A small network was shown many inputs. Here are its activations along a few directions, one row for each input.
In each table, some parts of the input vary, and every possible input appears once, in random order.
Descriptions start from the smaller parts, as in this example, which fits no table here: one of 2 separate values, together with either a single point or one of 9 places around a ring or (one of 5 places around a ring, together with one of 6 places along a line).
Shared parts are said once, and a part with two or three values counts as separate values.

Other details of the inputs vary at random and push rows far along two fixed directions, the same in every table; ignore that.
These rows show it; all are for the same input, with only those details redrawn:
[-9 17  4  1 -1  1 -3  0  8  5  2 11  7 -5  4]
[ 6 -8 -2  1  6 -1 -1  2  0  5  0 -3 -4  1  1]
[  9  17  -2   1  18 -45  41  -7 -13 -36  11  18   7  46   3]
[-9 17  4  1 -1  1 -3  0  8  6  2 11  7 -6  4]

A family of inputs:
R1: [ 3 -8 -1 -3  0  1 -3  1 -4 -2 -2 -6 -5  0 -3]
R2: [ 5 -6 -2 -1  0  1  1  1 -6  1 -6 -6 -5 -1  0]
R3: [  3 -11  -2   1  -6   3   0   1  -2  -4  -1  -6  -2   0  -3]
R4: [ 8 -7 -1  0  5 -1 -1  1 -4  6 -4 -1 -5  0  2]
R5: [ -9  12   3   0 -13   6  -2  -3   3  -2   0   8   8  -7   0]
R6: [-10  11   3   1 -10   7   0  -5   5  -3   3   5   9  -5  -1]
R7: [-9 17  4  1 -1  1 -3  0  8  6  2 11  7 -6  4]
R8: [ 5 -6  0 -2  3  2  1  1 -3  0 -4 -7 -4  0 -1]
R9: [ 5 -8  0  0  6  1 -1 -1  0  6  1 -4 -3  2  0]
R10: [-12  16   3  -1  -7   3  -3  -3   4  -3   2   8   6  -5   1]
R11: [  2 -12  -3   1  -6   3   1   0  -1  -4   2  -7  -1   1  -4]
R12: [ 7 -8 -2  0  6 -2 -2  3 -1  5 -3 -2 -4  0  2]
R13: [ 7 -7  1 -1  7  0 -1  0 -1  5 -3 -3 -4  0  0]
R14: [ 2 -8 -2 -1  2  3  1  0 -2  1  0 -9 -3  2 -2]
R15: [  4 -11   0  -1  -4   4   1  -2  -2  -4   0  -7  -1   0  -4]
R16: [ 4 -7 -3 -1  1  1  0  4 -3  0 -4 -7 -4 -1  0]
R17: [ 2 -8 -4 -1 -2 -1 -4  4 -4 -3 -2 -5 -5 -1 -2]
R18: [ 1 -9 -4 -1 -1 -1 -3  3 -3 -3  0 -6 -5  0 -3]
R19: [  2 -12  -1   1  -5   5   1  -2  -1  -3   3  -8   0   2  -5]
R20: [-11  17   2  -2  -9   1  -4   0   1  -2  -2  10   5  -6   1]
R21: [ 3 -7 -3  0  1  1  0  2 -2  0 -2 -8 -4  0 -1]
R22: [ 3 -7 -2  0  3  3  1 -1 -3  0 -2 -8 -4  0 -1]
R23: [ 6 -8  0  1  7  0  0 -2 -1  5 -1 -3 -4  0  1]
R24: [-13  16   3  -1  -8   3  -4  -2   4  -3   4   7   7  -3  -1]
Question: Describe the family of inputs behind these rows.
Answer: one of 4 places along a line, together with one of 6 places around a ring
Question: Changing only the place on the line of 4 turns R15 into R8. The same change can be made to R6. Which row results?
Answer: R22
Question: A walk changes only the place on the line of 4. It starts at R12 and steps to R16. List the rest of the walk in order.
Answer: R17, R3
Question: Change only the place on the line of 4 in R24. List by row number the other rows that result.
Answer: R9, R14, R19

A family of inputs:
R25: [12 -8  3  1 11 -9  9 -3 -3 -1  0  2 -2 11  2]
R26: [  9   0  -4  -4   8 -12   9   6 -12  -8 -10  -3  -7   8   3]
R27: [-28  47   7   0 -14   8 -15   0  12  12  -3  28  15 -23  10]
R28: [ 11 -59  -5  -1   2  52 -53  11  14  59 -12 -42 -25 -51  -3]
R29: [  5  -8  -1  -3  -1  -6   9  -3 -10 -13   2  -6  -3  12  -6]
R30: [  4  -7  -2  -1   1  -3  10  -5 -10 -15   1  -8  -2  12  -4]
R31: [  6  -8  -3   0  -3  -8  12  -5  -7 -14   1  -4  -3  11  -4]
R32: [-29  47   9  -3 -14   6 -18   5  14   6  -1  26  12 -21   5]
R33: [  4 -10  -3   1  -3  -6  11  -2  -7 -17   2  -5  -1  10  -4]
R34: [-26  43  11   3  -8  11 -11  -2  22  17   3  22  18 -19   7]
R35: [  5 -11  -4   1  -2  -7   9   0  -5 -15   5  -6  -1  12  -4]
R36: [ 10  -7  -2   3  13 -11  10   0  -1   0   4   0  -3  13   1]
R37: [  4 -12  -4   0  -2  -6   9  -1  -5 -10   4  -5   1  14  -5]
R38: [12 -9 -2  3 13 -9  9 -2 -2  0  4  2 -1 11  1]
Question: Describe the family of inputs behind these rows.
Answer: either one of 3 separate values or one of 5 places along a line or one of 6 places along a line
Question: Which of the alternatives is R26?
Answer: one of 3 separate values
Question: A walk changes only the place on the line of 5. It starts at R25 and steps to R38. List the rest of the walk in order.
Answer: R36, R34, R28
